A small network was shown many inputs. Here are its activations along a few directions, one row for each input.
In each table, some parts of the input vary, and every possible input appears once, in random order.
A made-up example of a description, with smaller parts first: ring(8) and (point or (values(2) and line(4)) or line(9)).
Shared parts are said once, and a part with two or three values counts as separate values.
In the rows, zero is written as 128.

A family of inputs:
x1: 70	141	108	135	153	133	153	131	154	132	182
x2: 220	154	56	136	125	111	117	157	89	188	115
x3: 154	149	130	135	152	120	73	158	130	194	95
x4: 149	202	161	149	142	165	74	64	138	105	153
x5: 118	38	99	155	69	112	134	168	65	138	110
x6: 189	183	39	157	123	159	129	63	65	142	114
x7: 170	99	141	85	154	127	143	117	208	86	124
x8: 79	143	84	110	171	134	144	144	151	115	186
x9: 98	72	126	152	87	112	155	172	58	136	115
x10: 60	121	154	140	127	123	157	141	93	121	141
x11: 130	180	142	141	147	134	72	50	116	134	124
x12: 172	130	186	48	61	151	142	111	205	56	132
x13: 153	114	127	100	160	104	160	126	198	87	89
x14: 129	175	115	159	151	165	89	59	102	148	99
x15: 127	130	101	123	152	108	183	130	190	98	59
x16: 79	102	154	149	117	123	164	147	82	136	138
x17: 65	135	137	136	149	127	158	129	136	124	170
x18: 136	18	95	143	57	137	126	170	67	142	108
x19: 170	105	162	59	124	148	131	112	201	65	133
x20: 64	130	150	145	133	128	165	128	120	131	158
x21: 83	92	148	148	94	113	162	147	66	139	128
x22: 174	177	175	123	146	121	59	168	165	150	149
x23: 155	155	155	117	148	89	56	151	144	178	120
Describe the family of inputs behind these rows.
Answer: line(5) or (values(2) and line(4)) or line(10)

A family of inputs:
x24: 75	84	87	164	140	134	155	122	78	129	161
x25: 154	148	76	154	167	140	93	92	110	148	142
x26: 135	145	203	101	120	148	96	122	160	100	167
x27: 62	117	167	163	109	116	137	149	73	159	143
x28: 141	63	86	126	88	117	208	167	104	110	102
x29: 194	119	128	105	96	123	70	154	130	150	125
x30: 94	99	122	160	86	133	165	106	65	105	112
x31: 222	125	76	115	115	124	148	138	136	130	83
x32: 101	156	132	113	144	162	128	85	184	95	124
x33: 99	88	167	143	81	137	120	157	66	136	159
x34: 139	179	158	154	136	121	78	121	102	178	125
x35: 132	116	151	91	154	105	122	170	212	119	125
x36: 180	120	119	83	128	128	183	130	201	75	108
x37: 96	61	118	133	115	95	146	206	118	154	119
x38: 172	121	109	123	141	99	87	179	148	173	100
x39: 130	158	157	116	127	144	140	68	164	68	119
x40: 60	145	86	154	132	129	185	135	76	143	170
x41: 117	59	137	115	70	117	128	182	101	132	143
x42: 195	125	102	119	118	137	111	85	115	129	82
x43: 153	115	171	73	108	128	105	146	194	97	150
x44: 100	150	171	114	189	99	125	148	189	125	131
x45: 137	209	77	145	159	135	125	107	107	161	152
x46: 175	149	159	134	107	142	62	130	95	154	141
x47: 95	205	119	111	173	139	159	99	170	108	178
x48: 152	121	147	86	131	141	146	76	181	73	107
x49: 98	175	201	120	150	127	113	112	166	124	152
x50: 145	160	88	148	130	157	93	95	117	151	98
x51: 111	144	121	120	182	144	129	83	177	92	168
x52: 115	63	112	129	90	130	170	114	83	109	101
x53: 66	97	98	157	103	151	154	124	86	131	117
x54: 173	162	113	150	113	139	104	78	97	124	93
x55: 142	155	128	147	175	93	90	158	124	181	104
x56: 65	92	137	157	148	89	150	186	94	162	123
Describe the family of inputs behind these rows.
Answer: values(3) and (ring(5) or line(6))
The inputs of x52 and x48 match in every part but the values(3) part. If x53 is changed in the same way as x52 into x48, which row does it become?
Answer: x32
List by row number the other rows that have the values(3) part in common with x31.
Answer: x25, x29, x34, x38, x42, x45, x46, x50, x54, x55
Which other rows does x33 become when the ring(5) part takes its other values? List them by row number.
Answer: x27, x37, x41, x56

A family of inputs:
x57: 202	211	93	142	172	159	93	49	148	126	107
x58: 70	94	134	172	107	112	126	163	54	160	132
x59: 141	125	148	98	111	135	165	91	166	71	116
x60: 137	117	142	92	113	148	149	90	172	67	147
x61: 103	129	150	95	142	148	134	110	189	82	145
x62: 135	122	128	95	151	117	139	154	181	109	151
x63: 115	106	111	156	79	135	153	153	31	153	134
x64: 116	103	175	107	125	123	118	168	169	126	153
x65: 107	137	156	100	140	135	150	110	182	85	114
x66: 41	114	89	173	142	130	170	115	56	160	148
x67: 166	249	123	139	171	135	54	82	146	173	149
x68: 119	110	180	113	123	109	135	168	163	129	123
x69: 138	129	134	100	150	103	155	154	174	113	120
x70: 166	66	80	135	79	124	118	165	79	158	86
x71: 202	180	144	128	157	123	23	109	128	168	117
x72: 63	105	113	184	122	122	143	148	55	150	147
x73: 156	78	74	147	91	116	148	148	83	147	87
Describe the family of inputs behind these rows.
Answer: values(3) or line(6) or (values(2) and line(4))
Which other rows does x68 become when the values(2) part takes its other values? List them by row number.
Answer: x64

A family of inputs:
x74: 54	123	159	127	136	131	132	131	111	131	164
x75: 54	130	193	138	122	121	134	144	126	122	172
x76: 172	65	147	128	80	104	91	187	114	140	97
x77: 87	130	93	168	132	118	143	107	91	149	136
x78: 56	140	134	151	135	138	141	132	106	138	155
x79: 162	109	96	135	86	122	124	161	77	151	103
x80: 185	185	136	104	161	150	71	69	183	104	116
x81: 142	110	83	137	101	116	129	135	68	153	110
x82: 196	217	162	111	136	165	80	43	162	104	135
x83: 119	77	153	82	114	119	199	133	190	61	92
x84: 163	189	139	99	196	103	108	148	210	140	141
x85: 78	132	118	163	154	135	143	126	86	131	148
x86: 129	69	131	76	104	138	188	138	193	53	151
x87: 168	73	128	126	99	118	112	163	96	171	105
x88: 129	119	82	167	113	143	141	136	79	157	109
x89: 116	120	94	166	136	121	148	122	73	145	125
x90: 168	188	128	100	171	134	90	103	211	126	119
Describe the family of inputs behind these rows.
Answer: values(2) or line(4) or line(11)
Start at x76 and move only the line(11) part, one step at a time. The first step leads to x87. Which rows follow, in order?
Answer: x79, x81, x88, x89, x77, x85, x78, x74, x75

A family of inputs:
x91: 144	99	97	167	104	105	108	169	48	187	102
x92: 198	114	79	116	103	144	132	102	132	113	81
x93: 71	40	137	128	100	112	182	179	104	115	138
x94: 125	38	127	119	71	108	164	197	95	130	115
x95: 146	56	102	140	79	110	126	188	76	163	93
x96: 91	134	126	121	132	149	181	79	150	73	133
x97: 33	115	133	163	133	117	157	152	80	152	164
x98: 98	149	189	95	154	127	132	125	202	90	148
x99: 121	201	158	132	176	134	81	112	160	145	161
x100: 197	156	75	141	129	141	116	85	102	138	89
x101: 41	78	150	147	110	118	179	159	95	122	146
x102: 201	172	144	116	152	116	66	131	162	157	111
x103: 177	96	103	96	93	139	168	112	152	80	102
x104: 122	96	112	105	122	142	184	97	160	66	126
x105: 114	188	94	157	155	158	129	67	104	127	144
x106: 200	132	149	90	127	119	81	149	190	131	103
x107: 180	114	170	71	118	115	117	158	206	98	122
x108: 84	171	109	136	155	149	160	73	133	104	151
x109: 165	179	88	152	136	153	98	67	89	145	116
x110: 62	134	116	184	132	124	124	147	50	175	157
x111: 113	123	110	179	112	118	91	149	35	193	129
x112: 170	192	155	126	158	128	50	113	148	163	136
x113: 91	184	172	110	176	127	112	118	186	122	166
x114: 126	114	176	80	144	119	134	143	212	84	141
Describe the family of inputs behind these rows.
Answer: values(3) and ring(8)
The inputs of x100 and x102 match in every part but the values(3) part. If x108 is changed in the same way as x100 into x102, which row does it become?
Answer: x113
Which other rows does x114 become when the values(3) part takes its other values? List them by row number.
Answer: x93, x104
Start at x91 and move only the ring(8) part, one step at a time. The first step leads to x111. Which rows follow, in order?
Answer: x110, x97, x101, x93, x94, x95

A family of inputs:
x115: 138	143	153	106	166	114	96	165	180	135	181
x116: 152	130	108	160	98	129	108	145	67	181	126
x117: 139	82	130	81	79	148	192	115	152	54	139
x118: 164	175	151	95	138	127	78	81	193	104	123
x119: 148	62	118	114	108	104	129	171	95	158	93
x120: 155	156	159	86	145	156	105	116	219	104	119
x121: 172	158	39	137	158	146	156	73	136	113	101
x122: 196	192	167	121	160	145	79	68	159	112	114
x123: 164	94	105	146	87	111	107	169	88	163	97
x124: 70	83	141	150	117	116	169	152	116	115	128
x125: 49	108	135	159	133	130	164	108	98	136	155
x126: 98	145	107	164	118	138	112	125	58	164	145
x127: 58	138	120	159	133	144	132	120	66	133	153
x128: 112	66	132	135	106	104	153	180	112	120	104
x129: 105	188	157	107	175	110	139	131	183	128	141
Describe the family of inputs behind these rows.
Answer: values(2) or line(5) or ring(8)
What sort of input is x117?
Answer: values(2)
List by row number the other inputs of the same sort as x122.
Answer: x115, x118, x120, x129
